Each row below holds a small network's activations on one input, seen along a few directions.
Each table varies a few parts of the input and shows all the possible inputs, shuffled.
A made-up example of a description, with smaller parts first: one of 8 places around a ring, together with either a single point or (one of 2 separate values, together with one of 4 places along a line) or one of 11 places around a ring.
Shared parts are said once, and a part with two or three values counts as separate values.
In the rows, zero is written as 128.

Rows:
R1: [149  45 113  76 176  80 140 176 104 125 163 144 126 103]
R2: [123 164 137 129  99 107 153  92 119 115 108 145 114 107]
R3: [159  62 108 140 119 153  87 106  78 131 113  91 126  91]
R4: [116 144 141 138  87 150 103 131 131  99 153 115 127 146]
R5: [ 91 147 118 142 148 117 164 125 135 160 107 161 105 124]
R6: [118 134 168 147 112  88 176 147 136 136  94 148 124 106]
R7: [183  97  82  48 175  97 109 107 107 102 181 112 133 103]
R8: [125 127 190 151  97 108 146 168 132 109 101 129 116 120]
R9: [143  39 114 161 123 142 103 131  80 137 106  98 113  98]
R10: [109 123 141 156 145 152 134 188 157 144 134 128 163 161]
R11: [143 193 110 109 148 118 128  77 149 149 115 145 132 124]
R12: [136 174 105 118 131 161  93 116 159 123 148 106 162 167]
R13: [151  73  83  60 167 102 121 123  89 101 181 133 119 101]
R14: [ 95 128 114 156 136 165 129 164 146 133 142 126 139 167]
R15: [106 152 107 133 130 171 108 135 144 123 148 121 152 164]
R16: [ 98 128 140 140 163 141 153 157 161 177 121 150 152 154]
R17: [137  50  88  78 167  91 139 151  90 110 171 143 104 110]
R18: [164 184 156 119  89 117 111  96 129  89 116 107 124 129]
R19: [147 169 138 123  91 142  89 113 145 101 152 100 139 152]
R20: [104 121 146 158  93 143 123 160 134 108 147 122 112 149]
R21: [114 134 164 151  88 118 145 143 119  97 109 128  93 125]
R22: [130 159 159 132  84 125 125 114 115  89 117 123 110 123]
R23: [105 140 141 147 103  99 174 122 123 123 100 148  99 111]
R24: [108 170 112 122 144 126 142  94 134 152 115 160 119 120]
R25: [ 83 132 112 139 155 154 149 131 151 166 127 149 127 161]
R26: [105 143 146 143 157 106 167 150 147 172 101 160 130 118]
R27: [155  34 144 162 132 129 104 154  92 148  98  97 136  92]
R28: [160 190 135 117 105 100 138  75 133 115 109 131 129 113]
R29: [117 115 172 158 102 132 126 182 146 120 138 123 136 143]
R30: [131 176 104 104 154 153 112  82 167 153 134 133 153 160]
R31: [195  89 107 123 123 146  76  90  93 132 112  72 139  94]
R32: [ 97 155 106 118 151 162 127 100 150 156 134 147 141 157]
Question: Changing only one part turns R21 into R18. The same change can be made to R20. Which row results?
Answer: R19
Question: Describe the family of inputs behind these rows.
Answer: one of 4 places along a line, together with either one of 2 separate values or one of 6 places around a ring
Question: Change only the place on the ring of 6 in R26. List by row number the other rows that result.
Answer: R6, R8, R10, R16, R29
Question: Start at R32 and move only the place on the ring of 6, one step at a time. The first step leads to R24. Which rows follow, in order?
Answer: R2, R22, R4, R15
Question: Change only the choice among 2 separate values in R17. List by row number the other rows that result.
Answer: R9

Rows:
R33: [105 195 176 149 106  94 179 139 165 135 104 164 128 138]
R34: [135  71 150 156 124 137 127 175 114 123 115 107 139 119]
R35: [184 101  99 114 131 126  93  96 104 126 132  89 131 104]
R36: [137  82 138 114 100  89 135 126  85  95 132 129  97  88]
R37: [128 219 136 128 129 126 143  78 173 158  97 141 147 133]
R38: [151  84 123 128 117 118 111  90  76 126 105 120 107  79]
R39: [167 102  98 100 124 125 106  63  87 120 131 112 115  89]
R40: [ 88  91 115 148 160 123 170 162 121 155 112 151 113 125]
R41: [131 228 138 106 132 113 146  86 173 130 113 151 143 147]
R42: [118 134  70  89 179 129 142 115 132 136 153 150 130 144]
R43: [117 219 160 118 124 102 162 118 167 123 124 161 132 140]
R44: [114 199 159 155 120 122 152 108 161 167  72 151 138 125]
R45: [104 184 182 163 112 110 179 138 158 153  73 153 124 133]
R46: [117  87 125 136 161 147 114 142 131 172 126 136 139 132]
R47: [ 80 190 170 181  65 149 144 147 162 110 122 138 120 172]
R48: [157  79 140 131 108  93 124 157 104  98 134 109 111 101]
R49: [169 104 123 100 122 101 108 141 103  89 155 105 115 105]
R50: [106  71 148 142 152 136 139 171 132 155 124 136 125 135]
R51: [158 106 104 120 141 151  93 119 120 136 141  94 164 126]
R52: [ 89 102 108 130 151 107 171 165 129 138 141 161 117 130]
R53: [131 107 102 107 168 150 106 115 140 166 149 126 148 142]
R54: [138  70 146 132 108 106 135 122  78 111 102 119  94  83]
R55: [101 126  91  98 169 116 156 148 129 128 162 159 119 133]
R56: [146  86 128 149 133 148 102 146 112 139 117 106 154 115]
R57: [168 113 100  76 123 113 107  75  90  94 144 119 110 102]
R58: [136  82 144 138 115 119 127 179 121 107 144 116 143 123]
R59: [115 124  68 114 178 140 140 105 130 163 139 143 134 131]
R60: [ 90 214 154 152  84 156 126 128 163  98 144 134 123 174]
R61: [100 213 128 162  91 180 108  87 168 134 117 115 141 169]
R62: [146 107 128 107 131 128 110 162 120  99 165 111 147 127]
R63: [157  68 148 150 116 110 124 153  96 113 106  99 107  97]
R64: [186 112 101  90 131 115  93 108 106  99 146  95 126 117]
R65: [117 107 126  93 159 127 123 157 140 131 172 142 132 144]
R66: [103 222 131 140  95 168 110  94 169 104 134 123 136 183]
R67: [133 117 103  83 170 140 108 125 142 139 163 133 144 156]
R68: [169  82 125 144 125 122  99 123  94 130 107  99 121  93]
R69: [162 116 106  96 143 140  94 130 122 108 156 101 160 139]
R70: [100 106  92 142 170 135 147 133 120 170 114 152 127 121]
R71: [ 88 193 153 189  81 179 118 118 156 143  92 126 130 161]
R72: [106  82 142 125 143 119 140 174 140 140 152 146 129 140]
R73: [150 105 121  83 115  99 120 109  86  85 152 128 100  91]
R74: [ 79 178 175 196  71 167 144 147 155 128  92 128 117 167]
Question: Changing only one part turns R54 into R73. The same change can be made to R45. Which row results?
Answer: R43
Question: Describe the family of inputs behind these rows.
Answer: one of 6 places around a ring, together with either one of 2 separate values or one of 5 places along a line
Question: Change only the place on the ring of 6 in R56. List by row number the other rows that result.
Answer: R34, R51, R58, R62, R69
Question: Change only the place on the line of 5 in R48. List by row number the other rows that result.
Answer: R36, R52, R58, R72
Question: Change only the choice among 2 separate values in R37. List by row number the other rows that result.
Answer: R61

Rows:
R75: [153 118 121  72 136 130  98  96 102  94 145 119 117 123]
R76: [ 80 193 111 138 149 130 167  89 165 174 105 181 117 148]
R77: [ 89 208 148 129  93 130 147  82 156 127 124 157  97 152]
R78: [126  49 128 143 168 108 149 174 115 164 103 129 103 110]
R79: [198 166 112  98 114 110  97  82 130 109 130  91 146 112]
R80: [ 83 166 174 155 116 113 176 193 161 126 125 163 146 148]
R81: [166 102 109 132 103 130  90 103  86 112 128 101 133  85]
R82: [ 86 173 124 164 149 181 124 130 180 178 107 136 157 182]
R83: [ 80 186 121 161 125 178 128 154 176 135 140 131 152 196]
R84: [119 182 199 180  77 114 155 146 146 118  79 130 141 116]
R85: [125  33 114 127 161 125 137 148  99 165 125 129 135  98]
R86: [127  82  85 107 149 131 112 145 102 118 177 126 136 113]
R87: [122  60 122 140 144 106 154 196 111 115 138 126  95 125]
R88: [157  80 146 167 104 101 131 151  90 110  90  98  92  98]
R89: [139  62 159 141 115 107 127 166 105 112 121 114  80 119]
R90: [172 136  95  82 185 113 118  99 149 161 147 128 156 131]
R91: [119  45 107 124 138 122 139 169  97 114 159 127 128 111]
R92: [107 223 135 155  83 129 153  67 144 123  92 139 106 126]
R93: [160 147  87  78 160 108 117 123 147 110 179 120 151 141]
R94: [146  84 121 107 118 132  85 115  99 113 160 116 121 107]
R95: [145 105  92  79 191 132 124 101 109 147 130 137 136 117]
R96: [100 186 158 159  95 183 106 121 172 132 125 118 134 186]
R97: [102 166 212 154  87 118 151 161 158 122 111 149 130 139]
R98: [118 203 147 184  84 181 111 107 160 129  94 100 143 162]
R99: [179 149 123  75 129 111  91  93 143 110 162 108 136 135]
R100: [ 91 151 178 157 140 119 173 171 166 173  92 169 153 135]
R101: [173 136 109  97 121 128 104  83  90  94 113 103 127 100]
R102: [136  47 143 125 107 122 111 139  92 110 141 117 114 107]
R103: [135  70  92 111 173 134 111 123 105 168 144 130 141 101]
R104: [ 72 208 109 131 122 125 171 114 160 129 138 173 114 161]
R105: [155  65 131 151  94 119 116 127  77 109 109 102 126  85]
R106: [137 116  85  74 167 128 125 125 107  96 162 131 131 128]
Question: Changing only one part turns R89 into R87. The same change can be made to R97. Which row results?
Answer: R80
Question: Describe the family of inputs behind these rows.
Answer: one of 4 places along a line, together with either one of 3 separate values or one of 5 places along a line
